A small network was trained on invented records. Each row is its activation on one of them, seen along a few directions.
Records have a field called Tev. Each example row is followed by its value.
The largest differences between rows may come from other fields.
Strong random noise was added to every row along 21 fixed directions; ignore it. To show where, here is one row again and again, with new noise each time:
[ 534 -192  222 -453 -421  126  -49   89 -366 -142  305   96  389   92
 -583  119  -71  871 -463 -295  468  -45  134  -50  -73  -48  520 -459
  137  117  -92  314 -155 -115  196  262  165 -570]
[ 116 -414  132  -70  203  218 -135   38  -45   98 -176 -150   34  375
 -454   11  125  170   48 -122  -29   89  131 -593 -245 -215 -258  285
  314 -151   29  211   62  288  -20   -7 -338 -170]
[ 370 -302   70 -160  -16 -190   51   -1 -362  -11  154 -330  -35 -100
  -66  115  169 -119  -35 -242 -280    5  -16  -61  -78   -2  -60   68
 -255  210  304    6  276  356  157  -17  105   90]
[  -7 -160  330 -106 -130 -310  -51  -71  -77  -93  -56  657 -102 -240
 -263  255 -101  444   23 -171  219  -11  -10  138  111 -389  319 -206
  132  323  196  -26 -293  -19  711 -214  393  285]
[-135 -132  -15  610 -210 -125 -117  104 -269   41  162  -74  211  690
 -220  154  535 -125  292   11 -327  263  -96 -464  307 -150 -171 -173
  479 -275   73  392 -329  242  270  157   21  -17]
[ 131 -171 -432   56  133  747   37  -56  467  148 -289  339  422 -530
 -180  270 -127  357   11 -260  459 -157   59  213 -351  -15   90  -16
  109 -167  -38  -57  308 -253 -152 -360   64 -329]
[-359 -576  448   54 -112  153   -9  377 -387  490 -151  127 -224  441
  -25 -211 -136 -146  161 -179 -105  319   27  199  -50  343  320  -25
 -324 -135   91  124  -66  232 -276    0 -454 -379]
[-439  -17   83  534 -149 -149   70 -248  109   51  316   29   77  552
  358  445  467 -566   66  242 -186 -247   86   84   23 -296  -42  -53
  -69  -81  -55 -142 -242   15  175  443  146 -154]
[ 361 -185  321   72  203 -102   -1  253 -556  668   35 -451   81  336
 -170 -190 -458  194  153   40 -759  -91   89   34  -76  -60 -155  157
  109  265  485 -328 -148  323  216  -41  183  174]
[  62 -358   89 -251  167  114  163  286 -342  576 -407  596   13  266
 -116 -639 -486 -338  377 -132 -215 -201   53   39 -334  113  423  381
  305  253   70 -705   46  529 -316 -158  116  373]
[  -5  250   76 -206  222  632 -206 -358  140  328 -107  697  228  186
  115 -513 -595  133 -349  413   55  267  147   51  102 -273 -337  110
  481 -125 -330 -252  -59  229 -464  439 -197  -58]
[ 598   57   -5   33  289 -883 -201 -226  127  -77   54  -99   39  479
   99 -556   -8  479  -48 -117  387  526 -277  327  575  301 -168  -13
 -418 -189  363  189 -187 -498  585   82   -4  181]
[  48  142 -402 -183 -353  191 -415  469  146 -479  -62  172 -389  462
  369 -235  295 -747 -108 -115  223 -508    3 -532  115   92   52  533
  701 -147 -308 -225  642   -7 -103  -34  -47  132]
[ -84  -38 -602  173  606  139   82 -294  194   91  -82  527   57 -517
  -32 -710  -87 -105   68 -254 -391  277  123 -525   51   19 -540  586
 -118   47 -166   74   78   41 -368  229 -139  181]
[-281  357 -119 -265   29 -333 -183   93 -127 -367  166  338 -473  -55
 -195 -788 -222  157 -340  -14  189 -153  146  -62  626  -59  147   89
  702   94 -468  165 -566 -484  230 -334  586  177]
[  41 -377  672 -377 -196 -161  394  498  -47  -42   44  -95   -8 -195
 -338   35 -170  204 -197  447 -149 -100 -216  423 -170 -594 -119  -43
 -464  383  435 -157  413  363 -139   12 -469   40]
[ 450 -568   89   21 -393  -15 -359  108  -38 -119 -150  529   -4  348
  217  104  200   65   82 -461  462  514 -284   49  352  289  315 -149
  -94 -381  252  -85  636  130  -69  148 -271  -95]
[  19  106  -42   51 -271   46 -389  217  467  -89  140  130  355  -72
  212  815  252 -153 -427 -261   65 -732  284 -959  -85 -235   32  417
   13   20 -401 -605  386  276 -221 -292 -237  131]
[-466  -24  149  321   62  -67   32 -140  210 -306  -97   60   91  -39
 -291  258  522   97  -87  273  354 -244   63 -230 -289 -321 -336 -123
   81 -276 -202  297 -271  -25 -182 -145 -274 -139]
[ -57  -40  161    7   82 -199 -321 -175  415   13  229 -375  289  560
  -87  352  492   -3 -678 -106  528  -58  125 -169  414 -166 -168  127
  -69 -362 -348  338 -123 -115  373 -657 -178 -281]
[ 358 -397  280    2  253 -465 -692  749 -414 -347  -37  272 -198  155
  153 -247 -175  246 -136 -429 -103  -57    7   84   28  435   61 -521
  240 -244  298  179 -265   31 -498  -29 -222 -144]
[-181 -154 -406 -115  582  214 -392  -54 -512  -85  244  -10 -498 -291
  380 -145 -237 -142  541 -502 -433  141  244  452  -54  522  221 -367
  641  132  -27   32 -424   26 -291  359  932 -243]
[-359  -70 -376 -147  232  335  157   52  461   90  339 -635 -148 -253
 -261  246 -213  -85  -72 -268 -615  433  293 -545  295 -183 -114  309
 -247   65 -284  567 -340 -182   63  -39 -165 -449]

[  49  -68   46   34 -391  103  327 -112 -193   95   74 -469   12    0
 -237  580  121  -45  133 -133 -239  224   38 -260 -207   37  295 -201
 -437  103  155  422 -212   73  410  113  -73 -202]
f4
[-248  -15   57   82   35  -21  273 -324  242  130   31  -68  -13   86
  143  431  102 -341   68   78  -23 -116  123  184 -353 -167  118   -9
 -486   97   56   64 -264  -75  319  176  -20 -146]
f7
[ 287  287 -353  -13  365   25 -498  103  -78 -109  237  -16  125 -141
  335   95 -261   48  -53 -300 -277 -182  217   46  -82  277  -27 -343
  380   28  -18   61 -451  -74  -76  144  411 -100]
f9
[ 326  332   74 -273   39  -25 -698 -136  284 -238  -50 -253   49  156
  320  330  178  123 -178  147  547   18 -138  -95  287  -54 -406   90
  484 -238  -91 -337  513  318   36 -409   19  381]
f9
[  13   12 -244 -357  103 -506  -53 -129  322 -138  279 -117 -318  -14
  102 -334  139  102 -164 -533  241  725  -85 -149  669  367   84  416
 -892  176  -90  598   98 -411  686   27 -224  -49]
f7
[ -56 -461 -471  -74  377  280  423  -78  362 -185  104   56  113 -425
 -237  388  245  197  616 -318   31  447 -232  688 -199 -181  189 -292
 -183  340  393  624  107 -266  602  340  343 -386]
f2
[   4 -133   11 -354  -26 -299  469  262 -210  258  279 -121  337   23
 -308 -641   53 -127   11   27 -125  287 -239  254  283   59  151  166
 -446  361  -41  -21  175  414 -155 -109  -46  141]
f1
[-403 -116 -362  310  444  -79  173 -305  347 -311 -253  396   30 -659
 -188  393  202 -120  422 -258 -131  -45  165 -451 -406 -100   26 -133
   63  -63 -188  129 -557    7 -289 -137   99  160]
f5
[ -70  533 -189  -59 -348   66 -226  133    2 -156  141   93 -263 -490
  684   37 -302 -385 -465  -82  -60 -310  131   89  223  451  216  -74
 -271   -4 -310 -284   74 -235 -355 -140   71   53]
f3
[ 343   55  101 -128  103 -285   -4 -173 -162  -52 -135  351  -89 -199
  -12 -495 -128  189 -147   64  156 -148  -74  137  -11 -102 -204  233
  -35  199  215 -253  225  -42  211  -34  125  388]
f10
[ 154  282  160 -110   10 -287  -11 -110 -394 -157  340 -560 -149  499
  -88 -830 -142  203 -210  583 -223  110   18 -145  370  -32 -428   44
  385 -187 -192 -204 -135   -1 -615  605   57  -22]
f6
[-168 -139   29 -176  -93 -719  178  482   91 -383  -87 -426 -311  402
 -140   -9  460 -399  400  -53  313 -459 -126  -71 -279  147  382  182
 -118   96   59  -35  -85  -87  216 -335  -19  194]
f1
[-399  286   36 -542    9  -32  104  286  -27  -97   51 -419  139  250
 -416  -46  497   -6  122   49  423 -324   69 -563 -524  143  150  376
  -19  413 -519  314   -9  347  143 -116 -305    3]
f8
[  77  220  554 -438 -212  -72  -68 -243  -75   86 -254  245 -302  378
 -210  -22 -285   10 -537  163  365 -332  290 -204 -391 -359  118  211
  -94  231  -19  255 -460 -101  922 -140 -172   70]
f6
[-524 -211  117  135  330 -195 -123  233  -19  342  -21  722  193  496
 -121 -591  144  189  -96 -308  482 -409  190  107    5  246  394  263
  130   65 -439  -12 -359 -331   83 -212   55 -249]
f5
[ 211    7 -472   55 -517  328  310  119  214  112 -489  -25 -167 -422
 -124   -4 -421  112  287 -345  221   95 -104 -216  175  488  685  162
  -66 -289  -68 -344  294 -541 -156 -583  111  112]
f2
[ 402 -430  134 -156 -163  136  211 -589 -459 -268    2  259 -220 -342
 -481 -167  172  289 -438 -235  -79  258  129 -544   -8 -341 -212  160
  -76   61   71  440  313   39  207  399  -47 -132]
f8
[-351 -706  118  562   34  474 -408  247  -64  308  -93  200 -346  -44
  278  400   46   66  505 -271 -360  269  -87  183  443  -76 -121   67
  545 -286  280 -447  652  152 -251 -156  200  -93]
f3
[  94 -197   44 -326 -169  204  242 -217    6 -326  106  220 -153   41
  -28 -138  -62   63    2  196  366  332 -160  821    9 -159  242 -441
   19  -13  132  242   53 -235   64  555  170 -410]
f10
[  -8 -169  131 -263  500   42   27   21   -4  198 -376  108 -136   -2
  213  -86 -434 -137  436   -9   86  309  -80  817 -516  383  250 -420
 -281   10  321   99 -355  122 -199   52 -113  -84]
f4

Here are new rows. What is Tev for each?
[  66  503 -527  609 -595  125  -35  387 -559 -112  129  139  187 -246
 -185 -312  -12  218  185 -206 -524   97   61 -882   -7  506   32 -297
  101 -118  -99  557 -501 -201 -174  490  -86  -94]
f9
[-334   25  550 -429 -228 -229    3  373 -442   72  -39  107  -32  180
 -323 -300   -6  209  221  226  129  345 -187  -81   84   92  202 -108
   96  215 -167  -34 -103  711 -274 -108 -325  309]
f10
[-423   29   59   22  197  -67  204 -252  349 -714   74 -238 -307 -392
  160  107  241   28   46  572  352 -286  -29  493 -311 -218 -274 -292
  -31 -199 -147 -120   71 -378 -779  452   -9 -309]
f5
[-111  436  -14  -26 -228 -317 -104 -264 -484 -423 -360  144 -686   89
  -20 -228   22 -448  100  -26   76  121   98 -361 -254  337  140 -298
  169 -152  -33  770 -955 -117  528  -72   45  291]
f9
[-242 -218  497  456 -358 -569  202  233   39  172  263  -23  114  924
   -7  270  -18 -162  203  400 -349 -296   27    3  206 -478  348 -170
  124 -101  107 -592 -540  -40  -44  403  112  -28]
f9
[-314  -85  175  463   21  148  -71  251  142  187 -470 -251 -195 -111
   65  106 -260  -47   92  211   69 -224   27  274 -111  212  -48 -185
   81 -608   46 -253 -191 -278 -633 -771 -224  -92]
f10
[-333 -159 -105  104  313  160  438 -489  120  164   45  248  130 -385
  163  109  212 -762   49  190 -534  362  -95  230   -6 -391 -381   60
 -359  161   60   62  141  632 -170   56  -57  265]
f4
[-234  344 -251  137    6  -67  120 -118 -160 -272   -9  309  -74  -94
   43 -264  253 -562  -82  162 -118   49  -66  112  -32  -35 -181 -279
  153    1  -58  661 -463   51  245  -41   95  167]
f7
[ 487    7 -377    6  379  786 -405 -150  654  247 -317    0  433  334
  408  617 -170  257  576  -83  289  191  -47   54 -625  148 -179   70
  172 -179  275 -279  499   49   12  676 -308 -287]
f3
[  71 -411    7 -314  -47  424 -288  339 -458  487  291  -78 -245 -273
  103  193 -301  173  -59 -865 -483    5  338 -283    7  353  388  380
 -260  517   29   -8  375  133  317   88  179 -360]
f3
